Each row below holds a small network's activations on one input, seen along a few directions.
Each table varies a few parts of the input and shows all the possible inputs, shuffled.
Descriptions start from the smaller parts, as in this example, which fits no table here: values(2) and (point or ring(9) or (line(4) and ring(5))).
Shared parts are said once, and a part with two or three values counts as separate values.

Other details of the inputs shift rows strongly along two fixed directions, in all tables alike. That doesn't count.
These rows show it; all are for the same input, with only those details redrawn:
-48  11  -85  -76  -23  94  -2  6  -29  -27  -60
-9  33  -12  -10  -6  0  -2  -8  -2  -12  7
72  -24  29  49  -22  -36  -40  -45  -45  -41  -28
-33  88  16  2  17  -48  24  6  46  18  83

Table:
row 1: 23  -35  20  -42  -17  20  11  29  17  45  27
row 2: -30  6  -1  -7  13  -18  11  -3  11  9  -26
row 3: 64  -36  51  49  -2  -44  -29  -21  -39  -35  -57
row 4: -24  79  -2  4  15  -72  30  33  64  30  61
row 5: 63  -64  28  55  -10  -24  -54  -54  -25  -19  -15
row 6: -16  -9  20  -1  21  25  17  18  1  -3  11
row 7: 76  -23  32  43  -5  -49  -37  -34  -34  -41  -52
row 8: -24  53  5  13  11  -37  12  33  65  38  104
row 9: -26  45  16  24  17  -24  35  36  51  48  105
row 10: -50  3  -75  -66  -16  106  20  10  -44  -16  -57
row 11: 76  -50  38  52  -9  -13  -56  -34  -34  -33  -10
row 12: -7  31  69  -40  26  -17  33  27  59  65  100
row 13: -23  11  -12  4  0  2  22  -24  -10  13  5
row 14: -48  -36  -76  -65  -10  99  -1  57  -4  -2  -69
row 15: -35  36  28  20  25  -34  47  48  57  39  88
row 16: -31  55  36  14  36  -13  31  20  44  37  103
row 17: 67  -63  30  49  7  -37  -50  -42  -14  -18  -39
row 18: 55  -75  50  55  9  -31  -41  -30  -18  -13  -44
row 19: 63  -38  21  47  -6  -60  -36  -53  -26  -26  -57
row 20: -20  16  59  -37  25  -28  34  8  67  80  95
row 21: -36  -24  -95  -71  -12  93  -11  45  0  -7  -63
row 22: -19  -14  -3  7  12  25  7  -13  4  21  23
row 23: -45  -8  -95  -57  -35  95  23  26  -38  -5  -55
row 24: 68  -61  60  52  10  -21  -43  -11  -26  -27  -39
row 25: -15  5  -10  5  -10  -9  35  25  -6  1  -5
row 26: -2  9  -1  -14  24  9  -14  14  20  -4  3
row 27: 61  -42  52  55  -7  -35  -7  -29  -55  -39  -42
row 28: -45  73  7  5  16  -58  25  -14  54  33  78
row 29: 77  -35  9  59  -41  -47  -37  -29  -39  -30  -27
row 30: 53  -80  51  62  4  -22  -19  -38  -33  -17  -30
row 31: -9  33  -12  -10  -6  0  -2  -8  -2  -12  7
row 32: -12  10  -11  -1  -5  -18  13  32  10  5  -20
row 33: -72  -21  -72  -66  -8  85  32  3  -31  -10  -78
What is each input in this table made of? -> values(3) and (point or (values(2) and ring(5)))
The inputs of row 16 and row 9 match in every part but the values(3) part. If row 11 is changed in the same way as row 16 into row 9, which row does it become? -> row 8
Which other rows does row 3 become when the ring(5) part takes its other values? List them by row number. -> row 7, row 10, row 27, row 31
List by row number the other rows that have the values(3) part in common with row 13. -> row 2, row 5, row 17, row 18, row 19, row 20, row 22, row 28, row 30, row 33
